Here are a small network's activations along a few directions, averaged over the inputs that share one value of a field.
Values that are neighbours, or in one group, have similar rows; names and order tell nothing.
In the rows, zero is written as 500.
Strong random noise was added to every row along 16 fixed directions; ignore it. To show where, here is one row again and again, with new noise each time:
[421 625 516 322 617 627 445 392 496 391 388 394 428 550 516 511 496 623
 629 390 645 265 564 683 452 551]
[428 534 482 403 589 546 583 475 376 555 565 337 598 528 520 455 517 413
 578 448 500 388 521 668 495 464]
[673 490 577 614 437 495 580 436 506 648 676 739 340 498 434 476 358 667
 259 488 480 572 308 275 455 405]
[567 350 368 529 556 485 410 575 593 392 575 667 429 613 290 568 391 642
 559 495 470 614 365 471 406 547]
[470 507 327 507 338 676 483 471 352 441 700 336 419 483 532 420 475 692
 600 537 473 336 467 459 462 478]
[406 413 546 630 501 502 333 444 472 649 532 586 649 447 622 378 355 505
 439 720 445 487 540 373 549 447]
[515 356 604 588 306 350 436 506 428 375 541 256 195 492 496 414 403 574
 600 369 513 583 359 394 487 543]
[514 595 509 534 581 675 596 537 596 470 561 376 559 462 451 482 739 237
 366 596 328 522 555 550 409 385]
[484 398 583 600 593 475 406 512 520 469 540 422 513 518 422 514 458 285
 454 548 351 626 459 457 415 435]
[580 704 532 498 445 577 662 490 524 403 442 327 423 340 486 445 669 706
 404 606 473 382 459 344 678 581]
[462 449 437 500 543 651 471 531 501 539 592 462 286 556 459 492 555 310
 486 571 356 457 512 583 457 584]
[580 447 440 547 461 452 722 206 393 360 499 420 536 365 622 351 440 508
 404 517 461 574 330 414 539 455]
[334 641 424 645 511 667 507 410 596 601 414 547 883 403 552 487 569 703
 412 543 442 571 616 645 725 583]
[409 451 374 390 679 468 507 429 424 481 362 502 614 599 426 625 506 563
 582 535 486 415 478 507 632 684]
[414 623 613 541 601 516 630 361 409 498 576 457 621 489 542 497 374 622
 516 166 611 569 528 433 468 309]
[501 364 476 562 404 349 478 567 485 350 529 355 324 382 598 327 400 481
 708 511 525 597 508 473 576 599]
[558 551 437 547 715 468 411 437 467 588 609 680 724 366 547 568 174 465
 600 545 491 542 638 645 580 552]
[539 635 657 448 482 459 496 803 496 590 602 434 296 419 536 509 479 327
 615 400 607 476 645 493 446 453]


Rugar, 10 values:
f9: [706 575 597 570 379 471 359 519 491 582 637 498 357 456 470 655 489 369
 386 589 374 421 597 403 440 434]
f1: [596 529 519 666 366 594 406 343 555 344 581 313 367 392 567 472 564 477
 451 574 365 487 540 411 442 457]
f8: [491 675 743 431 588 466 717 527 462 882 496 661 640 533 499 535 476 435
 307 302 576 559 471 663 640 462]
f5: [372 549 526 392 574 597 418 731 490 356 383 486 445 523 437 573 488 414
 559 466 581 494 486 365 322 392]
f2: [566 475 588 519 407 315 521 699 493 696 585 468 618 461 455 388 566 587
 456 728 445 453 520 459 685 502]
f6: [387 393 535 511 665 486 574 557 498 395 420 419 558 445 334 339 440 456
 453 621 332 638 287 597 637 565]
f3: [530 466 597 473 548 580 531 608 681 471 502 471 274 569 381 234 653 507
 438 651 403 407 468 664 536 534]
f7: [634 523 539 618 225 482 395 669 535 467 711 584 538 390 621 439 402 468
 545 478 585 629 553 422 290 226]
f10: [516 587 529 453 283 531 540 605 520 568 399 453 341 531 563 598 800 435
 382 520 561 416 533 300 445 493]
f4: [324 346 441 474 562 646 500 531 396 661 598 536 544 828 320 496 586 545
 441 463 367 407 374 545 464 469]
Rugar is arranged as a ring.
Going along Rugar from f3 by way of its neighbour f4, in what order are f8, f2, f6, f10 met?
> f8, f10, f6, f2
Fewest steps between f1 and f9?
> 5

Monam, 12 values:
y3: [561 505 512 663 620 512 355 193 655 320 442 450 289 378 654 472 478 361
 589 487 394 475 812 658 561 647]
y6: [518 452 451 324 705 523 656 761 572 478 692 533 507 611 547 334 746 130
 611 588 584 393 602 321 166 168]
y11: [248 491 547 448 620 568 266 740 547 411 213 489 290 587 490 475 482 619
 688 610 586 351 580 337 694 795]
y9: [357 319 784 569 322 416 216 849 662 634 580 522 413 740 449 333 511 499
 637 393 609 589 502 522 305 309]
y12: [312 302 306 596 561 672 576 674 450 693 841 514 397 518 445  56 507 592
 566 790 298 404 426 451 631 480]
y4: [306 485 417 415 524 626 419 633 256 219 427 344 397 386 438 633 198 320
 574 475 430 661 303 434 427 604]
y5: [489 382 419 558 759 458 620 526 521 675 650 544 536 613 504 432 722 145
 481 664 283 482 790 398 565 495]
y2: [686 491 561 265 760 385 469 459 517 352 367 636 415 357 487 320 153 557
 524 780 680 311 331 510 407 501]
y10: [451 627 272 304 321 771 647 517 427 263 372 571 382 333 694 368 467 399
 548 589 629 462 483 625 376 477]
y1: [549 649 361 567 337 706 295 410 410 411 603 456 482 428 487 804 404 503
 519 408 393 455 600 612 429 516]
y7: [543 559 741 480 664 508 320 442 467 586 425 636 375 513 340 717 353 635
 272 639 441 371 373 170 540 517]
y8: [310 301 470 393 400 598 615 798 366 692 535 437 477 521 593 177 635 260
 416 895 405 447 267 373 559 477]
A value of Monam combines one of 3 hidden first parts with one of 4 second parts; all combinations occur once.
y12 and y3 share the first part; y12 and y2 share the second. Which value has the first part of y2 and the second part of y3?
> y5
y9 and y8 share the first part; y9 and y10 share the second. Which value has the first part of y10 and the second part of y8?
> y4
